A small network was shown many inputs. Here are its activations along a few directions, one row for each input.
In each table, some parts of the input vary, and every possible input appears once, in random order.
Descriptions start from the smaller parts, as in this example, which fits no table here: values(3) and (point or ring(9) or (ring(5) and line(6))).
Shared parts are said once, and a part with two or three values counts as separate values.
In the rows, zero is written as 128.

Other details of the inputs shift rows strongly along two fixed directions, in all tables alike. That doesn't count.

Table:
R1: [172 134  88 172 125 121 104 137 135  88 111 133]
R2: [111 110 100 152  99 161 170 146 147 112  99 159]
R3: [122 161 129 140 120 122 118 137 148 110 133 146]
R4: [128 110 146 106 152 124 120 113 109 133 131 115]
R5: [150 123 138 115 132 128 114  95  89 164 152 110]
R6: [113 125 113 117 145 132 128 170 178  92  96 126]
R7: [110 130 136 105 123 140 131  81 105 171 135  92]
R8: [137 138 139 141 114 129 127 113 107 138 148 147]
R9: [125  68 105 128 133 157 168 153 131 109  89 147]
R10: [101 122 100 148 102 156 164 151 159 108  98 156]
R11: [150 126 137 141 114 133 135 117  86 157 166 150]
R12: [112 132 122 120 144 116 123 180 186  84  99 128]
R13: [116 245 179  91 115  92  60 111 160 161 191  71]
R14: [149  62 136 127 146 135 155 121  69 144 137 145]
R15: [ 90 153 102 130 117 131 133 154 199 100  84 116]
R16: [143 119 121 155 115 137 142 135 120 110 127 168]
R17: [162 171 109 149 130 108  76 120 136 107 135 105]
R18: [106 128 117 125 145 120 132 171 171  97 104 131]
R19: [108 231 164 105 117  99  79 116 158 159 181  85]
R20: [141  78 114 136 139 135 150 170 140  91  97 155]
R21: [130 153 145 136 114 119 125 120 111 148 163 138]
R22: [132 121 117 164 108 131 155 154 132 111 125 171]
R23: [113 142 115 138 141 109 118 136 159  95 101 133]
R24: [122 149 106 150 110 136 134 170 174  96 113 157]
R25: [118  90 129 106 135 154 152 111 108 145 114 111]
R26: [106 141 115 145 132 109 124 140 167  94  94 134]
R27: [111 135 140 109 149 117 114 131 151 112 115 109]
R28: [127 103 101 153 101 160 166 151 134 116 110 169]
R29: [146 142 152 133 113 127 120  93  89 156 164 133]
R30: [110 103 133 100 138 148 145 112 116 146 118 105]
R31: [158  91 136 134 138 125 129  82  64 149 140 134]
R32: [127 135 117 140 127 111 122 158 163  99 107 136]
R33: [142  84 141 120 145 130 143 120  86 143 139 131]
R34: [127 130 139 130 132 109 124 110 105 148 144 121]
R35: [121  84 111 122 131 153 158 147 139 113  93 134]
R36: [107 122 101 134 118 140 145 143 162 112  92 129]
R37: [ 99 161 121 140 128 101 122 151 177 104 108 122]
R38: [148  86 145 107 157 134 125 103  80 139 138 125]
R39: [106 156 106 131 132 118 116 160 186  97  99 125]
R40: [122 125 109 145 100 153 154 145 145 121 116 152]
R41: [ 95 197 166  71 165  97  67 113 164 132 147  66]
R42: [147  91 137 104 149 140 129 120  92 147 140 121]
R43: [151  91 133 142 129 125 137  89  76 145 130 135]
R44: [114 123 133 109 120 144 135  83 104 167 130  95]
R45: [157  96 133 136 128 128 137 100  70 161 150 133]
R46: [161 129 146 134 111 130 125 118  88 152 168 145]
R47: [160 127 144 124 116 141 123 100  71 172 177 136]
R48: [155  67 132 125 143 140 150 123  75 145 137 141]
R49: [ 92 230 159  92 138  82  66 112 171 154 163  61]
R50: [152 129 144 122 127 114 112 111 105 147 148 114]
Each input here is: values(2) and (point or (values(3) and line(8))).
Q: The inputs of R28 and R40 match in every part but the values(2) part. If R47 is changed in the same way as R28 into R40, which row does it become?
A: R24
Q: The inputs of R29 and R8 match in every part but the values(2) part. If R5 is changed in the same way as R29 into R8, which row does it become?
A: R39
Q: Change only the values(3) part in R44. List by row number the other rows that result.
A: R2, R25
Q: Change only the values(2) part in R13. List by row number the other rows that result.
A: R46
Q: Change only the line(8) part in R48. List by row number the other rows that result.
A: R6, R20, R25, R27, R33, R35, R38

Table:
R51: [123 130 143 119 119 135 135 110 109 156 147 122]
R52: [ 96 170 156  78 156 107  93 126 162 137 137  74]
R53: [132  99 125 133 125 141 148 119 106 132 123 144]
R54: [139 136 136 120 134 118 109 103 110 146 142 105]
R55: [123 126 132 126 124 132 135 118 116 140 135 129]
R56: [142 126 131 135 128 125 125 129 114 130 140 138]
R57: [114 142 133 121 132 121 120 121 138 128 125 117]
R58: [148  96 118 141 121 144 145 119  95 137 130 145]
R59: [158  75 110 158 129 138 152 141 100 108 114 171]
R60: [124 165 143 111 120 123 107 109 127 156 154 102]
R61: [ 75 212 116 124 118 112 105 172 237  88 101 104]
R62: [139  96 122 139 134 128 141 120 105 127 119 138]
R63: [ 83 119  68 177 111 138 175 224 237  35  41 190]
R64: [150  87 112 145 126 143 146 123 100 124 117 149]
R65: [158  85 121 148 127 139 146 130  92 123 128 161]
R66: [133 160 148 117 126 115 105 119 123 146 158 115]
R67: [146  94 116 141 122 146 146 121 102 129 121 146]
R68: [ 92 167 150  77 148 116  98 122 165 138 128  67]
R69: [156 107 131 137 135 121 124 118  94 132 139 137]
R70: [128 167 150 114 126 116 104 118 128 146 159 109]
Q: What do these inputs look like to the network?
A: values(2) or (values(3) and line(6))
Q: Change only the values(3) part in R57. List by row number the other rows that result.
A: R59, R64
Q: Which other rows belong to the same alternative as R68? List them by row number.
A: R52
